A small network was trained on invented records. Each row is its activation on one of them, seen along a few directions.
Each row is followed by the record's values for the fields G, P, E, H, Y, V.
A field that a record lacks is written absent.
The largest differences between rows may come from other fields.
In the rows, zero is written as 500.
Random noise pushes rows far along 12 fixed directions. That doesn't count. These rows show it; they differ only by the noise:
[587 577 698 510 410 570 539 642 420 388 728 434 577 466 370 524 479 474
 494 516 528 511 489 441 432 321]
[351 405 367 602 660 536 357 620 504 651 704 508 544 334 452 340 652 623
 608 577 362 494 561 520 447 632]
[372 402 358 546 774 622 399 348 450 615 395 579 494 476 367 465 691 510
 526 482 451 511 440 531 588 504]
[466 553 572 585 686 495 438 369 499 431 578 408 673 677 653 718 532 540
 442 370 599 527 554 687 279 709]
[601 560 674 639 413 579 591 565 478 434 525 409 405 597 649 603 585 430
 550 557 388 524 718 606 283 499]
[349 568 483 571 340 504 580 434 451 207 660 280 680 421 759 541 468 568
 566 313 402 525 658 651 373 425]
[524 399 647 489 666 570 491 507 477 870 656 540 645 726 503 582 736 508
 555 657 615 477 471 678 353 482]
[410 267 212 525 458 436 402 409 558 567 323 706 522 396 608 223 479 503
 521 530 498 472 310 436 738 630]
[300 448 290 380 660 421 383 413 513 715 498 529 681 462 521 477 582 652
 580 450 541 435 375 633 619 516]
[605 638 607 474 383 377 605 749 607 598 557 483 551 587 533 688 548 690
 515 569 535 503 592 488 504 657]
[568 530 498 569 368 462 645 537 532 360 445 513 493 551 422 600 617 591
 520 460 559 548 528 495 647 439]
[752 462 709 684 553 603 449 439 449 341 271 612 233 707 411 602 599 330
 492 547 570 506 515 560 490 452]
[487 484 483 488 447 562 554 726 572 540 445 488 424 406 599 475 436 590
 463 530 347 566 629 220 506 657]
[499 632 469 443 662 567 484 432 417 495 356 496 400 478 209 622 618 476
 524 445 477 484 450 530 622 276]

[527 447 491 618 830 570 373 409 427 505 404 463 212 591 219 608 734 400
 612 461 532 513 615 679 404 350] | (G g4; P p1; E e4; H h1; Y y2; V v2)
[564 497 486 428 465 321 271 552 539 602 578 454 482 495 791 375 249 338
 546 530 540 374 453 661 263 551] | (G g2; P p1; E e4; H absent; Y y2; V v2)
[518 262 547 540 470 587 703 581 581 519 497 413 487 750 653 616 649 592
 501 453 650 656 678 403 423 407] | (G g2; P p2; E e4; H absent; Y y2; V v2)
[483 335 490 489 412 525 566 478 536 582 434 539 501 580 656 403 492 489
 513 557 523 531 496 454 514 475] | (G g3; P p1; E e4; H absent; Y y3; V v2)
[415 584 512 519 642 539 470 368 468 568 661 422 632 498 483 554 614 508
 503 446 440 480 535 659 392 492] | (G g3; P p1; E e2; H absent; Y y3; V v1)
[497 566 306 595 613 522 461 497 513 326 504 467 406 367 474 409 378 408
 378 443 430 557 524 381 379 630] | (G g1; P p1; E e1; H absent; Y y4; V v1)
[309 159 399 670 437 747 643 393 439 473 820 474 740 400 619 177 575 388
 421 547 451 651 488 308 357 446] | (G g2; P p2; E e4; H absent; Y y1; V v1)
[595 665 734 560 572 646 447 349 405 460 524 579 642 509 405 542 439 319
 328 559 425 497 380 425 417 710] | (G g4; P p1; E e4; H h1; Y y3; V v2)
[653 578 603 477 382 444 495 395 413 565 512 559 434 512 365 426 531 274
 562 610 538 394 336 704 536 244] | (G g4; P p2; E e4; H h2; Y y3; V v2)
[588 669 633 335 415 465 474 638 500 394 332 422 335 534 570 675 430 648
 601 433 460 405 624 510 635 294] | (G g1; P p1; E e2; H absent; Y y1; V v1)
[552 670 532 587 604 367 385 580 525 401 401 553 321 423 227 640 544 602
 501 480 494 487 548 516 592 740] | (G g4; P p2; E e4; H h2; Y y4; V v1)
[381 341 342 522 427 379 469 424 507 538 571 532 617 545 571 429 635 628
 687 511 602 437 453 776 587 421] | (G g4; P p1; E e2; H h1; Y y5; V v2)
[381 443 497 198 309 552 803 468 520 593 411 412 689 556 614 590 395 549
 414 389 585 590 458 291 621 291] | (G g4; P p1; E e2; H h2; Y y4; V v2)
[413 572 373 507 607 493 573 496 484 531 736 442 679 447 291 516 536 470
 408 499 554 579 438 496 358 521] | (G g2; P p1; E e2; H absent; Y y4; V v2)
[530 642 691 299 458 436 544 536 510 677 602 476 755 624 494 676 485 635
 486 492 632 438 398 532 578 429] | (G g3; P p1; E e4; H absent; Y y3; V v2)
[300 212 546 704 568 675 493 489 495 538 756 519 684 394 574 327 657 612
 509 511 403 615 604 407 441 747] | (G g4; P p1; E e4; H h2; Y y4; V v2)
[639 429 384 464 422 371 675 630 649 578 401 486 279 598 402 529 514 480
 444 508 634 577 567 342 550 443] | (G g3; P p1; E e2; H absent; Y y3; V v1)
[567 498 576 469 591 600 433 493 435 768 281 727 351 433 212 430 627 410
 520 680 388 436 386 409 697 469] | (G g3; P p1; E e4; H absent; Y y2; V v1)
[280 285 421 528 482 687 560 600 482 380 569 332 515 427 738 412 595 702
 643 387 370 595 765 402 483 317] | (G g1; P p1; E e4; H absent; Y y2; V v2)
[407 387 575 608 448 558 333 446 395 450 618 506 553 405 746 271 346 318
 556 625 359 452 514 631 204 653] | (G g4; P p1; E e4; H h1; Y y4; V v2)
[574 478 654 547 320 431 476 479 485 376 584 577 578 461 499 465 441 477
 469 473 566 452 409 488 643 545] | (G g4; P p2; E e2; H h2; Y y1; V v1)
[587 475 519 566 366 442 450 791 501 439 670 488 357 395 465 343 474 518
 634 672 467 460 587 521 384 404] | (G g1; P p1; E e4; H absent; Y y4; V v1)
[498 494 549 467 622 644 413 481 402 436 560 467 515 503 503 461 422 403
 464 482 519 497 448 497 373 368] | (G g1; P p1; E e2; H absent; Y y4; V v2)
[331 346 366 437 477 561 625 446 499 546 614 407 636 473 576 414 565 543
 548 428 492 561 528 457 520 277] | (G g3; P p1; E e4; H absent; Y y1; V v2)
[508 341 237 672 521 465 565 373 532 519 467 515 361 567 561 334 566 264
 509 606 521 574 516 650 269 501] | (G g2; P p1; E e4; H absent; Y y4; V v2)
[409 422 535 513 514 493 238 525 423 474 504 539 437 381 554 317 404 499
 637 545 426 390 471 635 467 488] | (G g3; P p1; E e2; H absent; Y y4; V v2)
[384 468 292 328 417 408 624 489 551 707 588 460 666 428 509 388 496 522
 528 496 521 497 403 474 573 340] | (G g3; P p1; E e4; H absent; Y y3; V v2)
[654 390 618 707 481 589 427 545 468 311 456 615 301 508 318 434 574 465
 538 559 506 522 511 419 595 498] | (G g4; P p1; E e4; H h1; Y y5; V v2)
[532 487 568 484 548 444 291 409 436 284 406 517 408 510 427 525 418 497
 572 382 608 423 415 602 629 364] | (G g4; P p1; E e4; H h2; Y y1; V v2)
[440 423 517 453 500 489 524 583 513 673 613 409 521 518 622 470 465 455
 514 570 510 520 590 523 280 497] | (G g2; P p1; E e4; H absent; Y y4; V v1)
[454 608 348 463 654 456 567 646 578 674 581 400 423 419 301 549 592 571
 497 506 421 563 615 407 433 531] | (G g3; P p1; E e4; H absent; Y y3; V v2)
[271 301 385 383 618 552 191 483 409 440 660 407 601 305 631 247 399 593
 672 338 500 402 431 556 560 204] | (G g2; P p1; E e4; H absent; Y y2; V v2)
[463 534 797 252 563 755 459 377 405 838 395 597 772 645 882 558 368 435
 383 604 393 406 378 425 470 604] | (G g1; P p1; E e2; H absent; Y y1; V v2)
[331 505 348 381 606 420 525 420 520 698 642 390 698 451 557 518 483 499
 482 397 534 496 488 560 381 500] | (G g3; P p1; E e4; H absent; Y y2; V v1)
[530 784 413 540 397 346 614 471 537 330 478 468 546 489 421 661 486 566
 461 451 474 493 491 616 539 599] | (G g3; P p2; E e2; H absent; Y y5; V v2)
[503 417 454 565 541 349 459 477 555 605 511 496 495 688 607 574 620 541
 617 556 658 475 539 832 362 539] | (G g2; P p1; E e4; H absent; Y y4; V v2)
[528 523 570 664 641 434 236 483 468 397 793 658 766 438 256 433 472 585
 414 563 650 454 243 552 523 803] | (G g2; P p1; E e4; H absent; Y y5; V v1)
[525 465 736 626 472 429 504 618 549 506 417 472 389 702 537 753 742 773
 685 559 557 492 770 741 491 660] | (G g4; P p1; E e4; H h1; Y y4; V v1)
[629 389 683 615 520 546 330 635 500 683 571 588 328 566 662 368 517 358
 590 734 393 414 591 599 290 606] | (G g3; P p1; E e2; H absent; Y y1; V v2)
[597 586 583 535 434 399 633 658 570 474 616 481 579 601 383 690 644 700
 517 473 636 538 552 513 588 533] | (G g1; P p2; E e4; H absent; Y y2; V v2)
[428 613 593 323 421 449 518 484 447 479 662 516 848 417 389 526 281 540
 323 468 617 493 259 357 553 609] | (G g4; P p2; E e2; H h1; Y y4; V v1)
[781 664 403 769 457 433 531 497 539 218 656 605 528 519 315 415 430 301
 316 594 589 543 339 477 360 712] | (G g1; P p1; E e1; H absent; Y y5; V v2)

Which values does each new row have?
[427 582 563 460 474 530 503 492 477 448 447 477 567 436 616 527 277 458
 379 492 409 545 514 367 375 753] | (G g4; P p1; E e4; H h1; Y y4; V v2)
[416 479 466 704 413 488 664 396 462 691 671 527 620 535 501 423 859 453
 645 717 384 504 583 856 357 529] | (G g3; P p2; E e4; H absent; Y y4; V v2)
[517 727 509 467 505 534 599 390 459 571 325 559 515 451 308 606 575 432
 452 522 367 482 448 486 630 511] | (G g3; P p1; E e4; H absent; Y y2; V v2)
[749 485 590 702 424 511 576 697 495 199 651 525 341 506 196 455 509 425
 446 537 652 603 502 359 456 420] | (G g1; P p1; E e4; H absent; Y y4; V v2)
[397 830 603 431 539 480 265 461 334 209 640 341 612 264 361 566 301 547
 574 362 371 368 452 669 440 407] | (G g4; P p1; E e4; H h1; Y y5; V v2)
[432 597 548 412 311 565 711 670 497 699 636 521 648 340 388 448 597 627
 524 639 316 520 518 311 674 422] | (G g3; P p1; E e4; H absent; Y y1; V v2)
[577 375 516 592 531 556 423 479 458 606 435 703 407 472 259 345 655 407
 553 660 496 474 384 463 663 488] | (G g4; P p1; E e4; H h1; Y y2; V v2)
[388 521 401 451 276 478 579 345 474 303 469 446 705 416 766 399 244 433
 430 392 447 498 391 481 468 510] | (G g3; P p2; E e4; H absent; Y y5; V v2)
[575 600 593 540 541 543 435 496 438 394 575 472 505 499 419 532 392 397
 447 518 491 495 466 480 352 543] | (G g4; P p1; E e4; H h1; Y y5; V v2)
[480 650 374 413 237 399 777 408 467 299 458 351 491 457 451 567 450 392
 502 375 527 552 530 570 529 206] | (G g4; P p1; E e2; H h2; Y y4; V v2)
[525 632 565 673 449 435 594 429 474 254 670 362 613 618 547 689 536 500
 513 421 559 534 615 752 264 538] | (G g3; P p1; E e4; H absent; Y y5; V v2)
[729 422 530 497 383 490 514 683 619 880 505 758 511 599 650 321 547 475
 487 844 475 417 363 419 557 731] | (G g1; P p2; E e2; H absent; Y y5; V v2)
[655 649 424 507 263 296 604 525 542 423 205 653 298 507 288 534 540 492
 554 578 543 443 394 594 778 431] | (G g3; P p2; E e2; H absent; Y y4; V v2)
[337 538 426 362 652 562 528 430 423 752 511 444 571 469 438 496 483 388
 475 580 432 527 477 515 306 490] | (G g4; P p1; E e4; H h1; Y y4; V v2)
[481 553 633 388 641 652 423 410 408 373 295 476 417 434 355 594 344 405
 351 350 491 536 451 276 584 397] | (G g2; P p1; E e4; H absent; Y y4; V v1)
[558 475 681 470 446 375 470 703 550 451 542 482 467 616 434 637 538 716
 609 497 674 489 568 565 563 444] | (G g3; P p1; E e4; H absent; Y y4; V v2)
[322 380 471 478 710 592 286 401 424 570 588 562 640 372 374 389 552 636
 544 452 475 443 379 484 643 475] | (G g3; P p1; E e4; H absent; Y y5; V v1)
[672 612 387 568 311 206 410 568 548 158 552 467 424 512 540 453 335 494
 576 430 704 416 422 748 482 406] | (G g1; P p1; E e1; H absent; Y y4; V v2)
[540 315 481 629 366 391 551 527 579 457 602 537 502 515 559 434 520 531
 514 493 611 538 529 506 507 613] | (G g4; P p1; E e4; H h2; Y y5; V v1)
[526 545 585 475 420 568 561 436 487 432 212 559 428 559 619 620 483 573
 499 459 433 487 544 455 664 516] | (G g1; P p1; E e4; H absent; Y y5; V v1)
[425 287 184 514 568 484 516 424 586 496 456 533 526 522 651 330 480 505
 471 453 565 567 448 400 531 543] | (G g1; P p1; E e4; H absent; Y y1; V v2)
